These are the activations of a small neural network, seen along a few directions. Each row is one input.
Each table varies a few parts of the input and shows all the possible inputs, shuffled.
A made-up example of a description, with smaller parts first: values(3) and (point or ring(9) or (line(4) and ring(8))).
Shared parts are said once, and a part with two or three values counts as separate values.
In the rows, zero is written as 128.

A family of inputs:
x1: [132 145 168 164 128 154 102 113 153  88 120  98 146]
x2: [144 153 146 166 124 170 103 125 150  92 140  87 143]
x3: [120 146 160 158 129 143 104 102 150 108 128  79 136]
x4: [110 178 193  28  79 119 133 237 147 148 163  44  94]
x5: [122 137 163 144 129 142 114  85 119 128 111  56 142]
x6: [123 100  77 144 157 114 143 113 106 144 121 179 125]
x7: [136 128 161 135 119 158 104  88 104 131  94  71 143]
x8: [133 149 166 151 134 138 106  91 131 123 117  67 133]
x9: [144 107 104 143 137 106 133 123 137 108 130 206 130]
x10: [122 148 128   5 100  76 171 241 137 168 172 152  81]
x11: [116  82  77 122 134 134 145 116  89 152 110 182 135]
x12: [121 117  72 146 144  99 141 117 128 126 131 196 119]
x13: [154 112  86 156 134 119 137 134 134 113 125 203 128]
x14: [116  89  90 130 144 119 159 106 106 164 131 173 136]
- Changing only one part turns x2 into x13. The same change can be made to x3. Which row results? => x12
- What is each input in this table made of? => values(2) and (point or line(6))
- Which other rows does x5 become when the values(2) part takes its other values? List them by row number. => x14
- Which other rows does x8 become when the values(2) part takes its other values? List them by row number. => x6

A family of inputs:
x15: [118 151 170 120 102 115 116 176 192  84 129 107 108]
x16: [110 120 152  85  87 160 128 135 106 125 112  76 131]
x17: [117 113  85  89 156 109 127  72 114 140 114 174 118]
x18: [137 101 115 142 132 148 132 112  91 122  93 190 182]
x19: [117  94 120 130 128 146 123  89  98 158  97 182 131]
x20: [175 159 162 103  81 151 125 170 144 112 114 107 116]
x21: [126 158 178 187 130 166  99  90 138 111 125  21 142]
x22: [133 105  91 172 142  88 115 126 120 123 171 173 125]
x23: [117 167 137 114 126 110  81 170 125 120 195  92  99]
x24: [109 151 155  73 149 119 147 167 137 168 140  86  86]
x25: [131 106  85 110 193 122 146 119 121 156 122 176  88]
x26: [132 100 111 158 150 120 112 130 166  84 117 201 118]
x27: [131 100 125 224 162 143 111  34 134  85 118  92 176]
x28: [180 127 113 163 110 116 145 112 131 117  95 192 138]
x29: [132 150 158 107  80 151 143 167 105 132 100 102 172]
x30: [103 160 131 108 111 115 157 177 130 153 178  83 127]
x31: [107 135 155  77 107 105 147 122 129 158 118  71 117]
x32: [129 108  60 139 158 121 148 137 121 154 162 180 129]
- What is each input in this table made of? => values(2) and (point or ring(8))
- Changing only the values(2) part turns x16 into x19. The same change can be made to x20. Which row results? => x28
- Which other rows does x15 become when the values(2) part takes its other values? List them by row number. => x26

A family of inputs:
x33: [144 144 135 110 112 136 122 147 121 119 128 131 136]
x34: [130 133 152 142 135 142 121 111 135 118 120  84 127]
x35: [137 138 138 114 110 126 129 168 143 117 130 144 118]
x36: [112 128 139 105 122 135 133 133 119 155 137 103 131]
x37: [114 137 145 146 127 147 108 121 130 116 129  90 136]
x38: [116 133 128  95 125 107 142 153 139 139 156 123 104]
x39: [129 138 147 117 107 147 124 144 116 119 115 125 136]
x40: [115 137 125  98 118 118 125 140 123 145 147 110 120]
x41: [147  67  67 177 166 109 135  73 111 133 117 236 142]
x42: [121 130 144 105 133 129 151 123 122 146 117  90 119]
x43: [127 138 132 139 140 123 123 146 152 110 146 113 118]
x44: [135  84  54 185 159 106 149  71 115 140 107 227 148]
x45: [143 138 150 114 106 135 128 127 130 116 104 118 129]
x46: [124 146 136 144 132 132 103 135 134 120 139  98 128]
- What is each input in this table made of? => values(2) or (values(3) and line(4))
- Which other rows does x36 become when the line(4) part takes its other values? List them by row number. => x38, x40, x42

A family of inputs:
x47: [159 213 189  90 116 143 154 141 167 129 133  21 144]
x48: [146 186 177 102  68 221 115 164 107 104 135  72 137]
x49: [ 85 152 161 107 102 137 139 144 100 158 143  18 201]
x50: [125 191 149 129 159 130 123 217 115 142 212  49 134]
x51: [ 59  93 112  31  90 119 130 138  87 170 105  91 126]
x52: [151 107  62 177 178 136 137  79 166  88  67 144 141]
x53: [ 91 106 156 170 142 161  83  42 115 143 108  65 139]
x54: [ 96 133 115  71 125  56 120 223 126 143 191 136  73]
x55: [ 74  50  88  94 157 146 185 114 113 163 104 194 131]
x56: [127 173 170 169 135 159  92  55 214 114 102  81 100]
x57: [125 132 157  59  58  97  82 225 103  88  83 161 130]
x58: [186 109  77 189  98 162  96  67 107 108  98 211 177]
x59: [130 118 113  90 163 124 195 122 177 138  91 217  99]
x60: [138  80  68 172 154 126 152  10  58 162 100 140 179]
x61: [169  90 119 118 111 145 161 157 103 102 106 248 133]
x62: [ 94 165 144  30  78  51 143 163 187 111 114 124 128]
x63: [120 126 157 228 162  97  98 131 140 103 185  81  87]
x64: [153 119  48 213 182 110 105 107 126 154 169 171 118]
x65: [189 135 208 190  86 164  77  77 127  91 126 115 107]
x66: [144  81  89 130 195  75 174 183 123 149 186 220  75]
- What is each input in this table made of? => values(4) and ring(5)
- Changing only the ring(5) part turns x50 into x54. The same change can be made to x49. Which row results? => x51
